Each row below holds a small network's activations on one input, seen along a few directions.
In each table, some parts of the input vary, and every possible input appears once, in random order.
A made-up example of a description, with smaller parts first: values(3) and (point or line(9) or (ring(5) and line(6))).
Shared parts are said once, and a part with two or three values counts as separate values.
(in the rows, 128 means zero)

Other details of the inputs vary at random and push rows far along two fixed directions, the same in every table; ignore that.
These rows show it; all are for the same input, with only those details redrawn:
[147 147 108  94 139 158 153  75  94 138  95 113 170 123]
[138 118 164 121 149 156 103 122 128 140 153 180 132 165]
[ 77 128  85 113 119  77 175 146  82 115 100  85 158  77]
[ 68 101 140 139 128  74 127 192 116 117 157 151 120 117]

A family of inputs:
r1: [ 74  94 139 145 127 108 124 209 138 102 178 115 125 104]
r2: [185 145 106 136 129 120 119 134 197 114 139 173 112 218]
r3: [ 85 160 103 134  83  64 160 134  94 140  99  78 141  60]
r4: [186 158  39 126 125 135 153  97 158 139  53 104 154 181]
r5: [146 106 158  98 151 152  97 112 150 110 152 171 107 161]
r6: [135 135 166 169 153 177 119 113 141 144 162 171 111 143]
r7: [ 72  80 131 133 147  73 107 195 129 114 134 131  99 122]
r8: [134 163 107 105 144 188 164  86 100 137 105  99 158 120]
r9: [165 123 107  89 133 162 139  81 110 123 107  93 185 112]
r10: [152 154 178 167 126 166 102 121 130 149 149 175 104 137]
r11: [159 141 175 144 128 161  97 111 154 118 146 165  80 133]
r12: [154 108 170  96 116 138  96 106 145 127 154 163  94 170]
r13: [ 77 129  85 113 119  77 176 146  83 115 100  85 158  77]
r14: [173 125 119  89  99 149 139  75 105 141 109  85 173 121]
r15: [152  98 166 113 135 143  84 120 137 156 132 152  98 177]
r16: [163 127 183 137 107 146  74 116 156 150 162 152 131 138]
r17: [143 151 103  83 148 183 159  76 123 107 105  89 134 116]
r18: [120 115  80 175  95  50 126 216 175 104 158 136 138 166]
r19: [139 143 101  99 163 187 146  88 115 132  80  78 138 125]
r20: [ 71  97 135 182 152  94 126 187 144 119 142 122  78  99]
r21: [169 160 113 132 136 168 136  78 112 147  69  89 119  98]
r22: [169 130 179 162 119 170  88 127 148 134 158 154 120 127]
r23: [ 93 147  98 111  84  59 154 124 117 109  97  69 116  57]
r24: [ 76 103 151 138  95  62 127 186 110 134 158 142 109 126]
r25: [ 84  94 142 182 126  99 129 190 146 107 176 121 115  85]
r26: [152 128 171 133 133 143  71 115 153 165 129 153  92 150]
r27: [169 154 100 163 118 130 115 138 168 140 141 188 135 224]
r28: [ 83 133  84 139 126  93 187 128 119  90 108  68 113  52]
Q: Changing only one part turns r8 into r19. The same change can be made to r27. Which row results?
A: r4
Q: What is each input in this table made of?
A: values(4) and (point or ring(6))
Q: Which other rows does r19 become when the ring(6) part takes its other values? List them by row number.
A: r7, r15, r20, r21, r26
Q: Start at r13 and move only the ring(6) part, one step at a time. The first step leads to r24. Which rows follow, in order?
A: r3, r10, r6, r8

A family of inputs:
r29: [104 144  83 103 103 102 165 128  70 137  80  64 181  79]
r30: [106 107 151 127 112 109 112 174 123 115 172 148 146 126]
r31: [207 125 173 140 145 203  83  61 148 152 134 171 120 161]
r32: [108 106 156 142 129  86 122 149 128 128 149 157 106 122]
r33: [195 116 158 116 181 209  90  77 149 136 126 177 129 177]
r34: [202 132 169 140 138 221  97  72 152 143 157 162 133 168]
r35: [198 191 102 114 139 217 143  31 112 163  62  79 172 112]
r36: [ 88  99 139 143 139 112 109 172 130 141 148 138 126 137]
r37: [106 104 157 109 107  98  96 170 127 122 152 137 117 129]
r38: [189 167 170 136 148 219 103  71 160 140 154 177 126 164]
r39: [104 119 146 162 113 115 133 158 135 112 169 148 104 120]
r40: [121 155  80 136 116  98 162 109 109 117  73  60 150  44]
r41: [232 147 112 134 136 162  95  80 184 146 117 193 141 234]
r42: [112 100 152 145 121 109 123 168 137 121 172 135 129 123]
r43: [130 132  88 167 109  76 121 190 166 134 131 155 125 196]
r44: [198 169 111  66 128 193 159  10 106 151  71  82 154 131]
r45: [106 110 147 171 118 116 111 171 129 140 147 133 105 122]
r46: [136 129  88 161 104  79 132 185 178 108 153 156 135 188]
r47: [ 86 105 142 115 131 101 114 155 140 120 151 141  95 140]
r48: [ 94 145 149 168 128 114 116 170 137 136 144 147  98 118]
r49: [ 96  92 143 119 129 104 102 163 146 123 150 127 106 134]
r50: [201 193 104 105 140 198 152   8 115 144  61 103 158 103]
r51: [ 98 104 135 137 157 103 125 163 132 105 138 162 100 130]
r52: [ 95 102 134 148 154 122 117 186 129 125 140 138 113 138]
r53: [ 86 108 136 133 135 111 131 159 136 113 171 152 125 136]
r54: [ 91 101 140 133 142  92 117 149 132 122 147 161 112 130]
r55: [101 114 154 123 120  85 110 155 113 121 149 170 122 125]
r56: [111 127 153 149 118 110  96 167 159 120 146 122  88 109]
r57: [102 153  81  92  99 101 186 115  75 109 103  78 180  77]
r58: [114 104 152 149 108 108 103 161 145 121 149 121  84 118]
r59: [108 146  82 111 108 101 198 109  90 115 103  65 164  74]
r60: [ 97 122 148 168 118 112 123 163 123 138 147 147  94 127]
r61: [201 123 181 101 141 200  84  70 153 157 140 151 119 180]
r62: [109 131  63 111 135 122 188 129  99  95  92  56 168  77]
r63: [138 126  91 143  98  69 116 181 182 116 134 144 105 190]
r64: [ 85 144  68 108 126 104 183 113  83 135  79  68 160  89]
r65: [ 86 114 133 143 155 118 129 179 124 123 140 151 103 144]
r66: [ 99 144  62 107 136 118 201 121  93  93  93  70 158  83]
r67: [193 130 176 125 151 207  92  80 137 176 137 162 139 183]
r68: [103  95 138 124 145 114 110 176 145 106 142 127  93 134]
r69: [100  88 141 137 141  96 105 156 138 124 147 148 123 124]
r70: [111 100 155 127 119  90  99 163 119 124 149 157 133 120]
r71: [205 188 100 109 135 220 153  26 123 138  85  79 181 105]
r72: [101 128  68 106 120 112 181 116 100 111 100  56 180  76]
r73: [205 119 179 119 152 192  87  64 145 158 136 172 135 170]
r74: [102 139 153 145 118 107 110 160 154 118 146 136  77 114]
r75: [109 112 150 163 119  97 119 147 132 121 146 157  91 113]
r76: [182 133 160  93 170 213 100  76 151 133 130 169 102 193]
r77: [111 149  82 114  94 102 179 101  98 115  79  53 119  69]
r78: [102 149  84 117 113  98 189 114  79 141  81  64 155  82]
r79: [103 150  87  74  94  90 170 111  79 116  83  67 151  81]
r80: [ 89 124 152 130 119 101 114 172 106 138 150 160 125 138]
Q: Changing only one part turns r76 into r66. The same change can be made to r49. Which row results?
A: r72
Q: Changing only one part turns r48 into r38. The same change can be made to r52. Which row results?
A: r62
Q: What is each input in this table made of?
A: values(4) and (point or (values(2) and line(6)))
Q: Which other rows does r35 become when the values(4) part takes its other values? List them by row number.
A: r40, r56, r71
Q: Which other rows agree with r69 in the values(4) part? List them by row number.
A: r31, r32, r33, r40, r41, r50, r51, r54, r55, r70, r73, r75
Q: Which other rows does r65 become when the values(2) part takes its other values? List them by row number.
A: r52
Q: Which other rows does r77 become when the line(6) part takes its other values? List them by row number.
A: r44, r47, r74, r76, r79
